A small network was trained on made-up records. Each row is its average activation on records with the value named, seen along a few directions.
Related values have similar rows: they may be neighbours, one step apart, or belong to one group.
(in the rows, 500 means zero)
Strong random noise was added to every row along 2 fixed directions; ignore it. To show where, here is one row again and again, with new noise each time:
[262 697 671 275 457  90 955 470 178 409 580 215 982 571]
[608 682 499 615 620 503 625 417 493 465 593 666 439 473]
[646 675 597 691 692 522 669 375 449 464 626 684 454 472]
[514 697 308 444 468 443 552 504 569 464 526 608 436 479]


Field SOGU:
vebel: [433 426 278 311 328 401 306 586 584 474 349 450 445 497]
ligur: [252 260 594 263 269 354 504 663 560 562 492 172 579 637]
gemus: [355 705 192 246 283 417 465 512 483 468 415 411 544 451]
duka: [778 606 356 691 563 757 400 418 746 569 591 833 204 505]
lifi: [302 656 364 272 310 390 548 483 375 479 442 278 585 486]
pibag: [355 354 852 606 595 382 631 491 223 516 560 248 908 433]
rigev: [358 330 729 377 340 470 588 586 419 627 449 350 598 656]
vatok: [518 697 641 618 630 411 806 324 362 452 583 506 695 502]
vupa: [524 335 654 646 502 658 578 473 585 482 483 585 496 712]
vosa: [531 176 452 538 508 747 304 621 661 561 509 560 196 417]
vev: [369 348 482 415 402 380 367 584 501 488 439 299 640 462]
supir: [505 354 794 572 712 400 653 475 273 495 533 336 792 504]
fofo: [797 473 817 943 878 674 443 304 309 478 613 737 426 469]
zatav: [639 514 476 437 611 556 278 561 573 468 375 561 379 399]
SOGU is arranged as a line.
A walk along SOGU starts at duka and steps to its neighbour vatok. Put gemus, lifi, vosa, fofo in the order it reaches them.
> gemus, lifi, fofo, vosa
List every value one step from supir, in the order listed.
> vev, zatav
List every value one step from vupa, in the order listed.
> rigev

Field LEVO:
dazez: [535 323 686 554 546 595 573 465 445 529 436 453 397 582]
kef: [553 450 591 539 619 465 450 501 407 485 511 429 552 406]
podo: [446 328 605 494 481 604 474 594 610 592 558 547 439 560]
ramuk: [360 741 159 184 240 395 465 544 566 530 513 448 495 504]
rimol: [582 699 341 567 452 501 528 467 601 545 511 614 462 561]
lun: [492 440 541 521 621 492 415 499 497 529 501 527 577 400]
nusir: [365 691 178 221 353 419 479 493 555 465 474 439 408 524]
pum: [546 315 892 808 592 614 630 446 430 535 698 506 534 577]
nul: [540 387 458 658 640 536 403 527 586 535 498 603 484 430]
gaset: [489 493 361 556 490 564 433 474 468 537 430 473 470 459]
rovis: [601 309 498 580 427 600 401 513 572 467 403 531 364 537]
nep: [496 604 723 507 637 417 609 427 239 455 530 448 640 512]
bam: [520 645 535 456 535 408 713 487 540 377 512 528 604 506]
lutuf: [421 576 489 315 357 321 498 562 414 408 432 376 675 460]
LEVO is arranged as a line.
A walk along LEVO starts at bam and steps to its neighbour rimol. Put kef, podo, nusir, nep in the order it reaches them.
> nusir, nep, kef, podo
List every value one step from gaset, in the order listed.
> nul, rovis
How many steps from neighbour to neighbour lead from ramuk to lutuf, at the fewest?
> 3
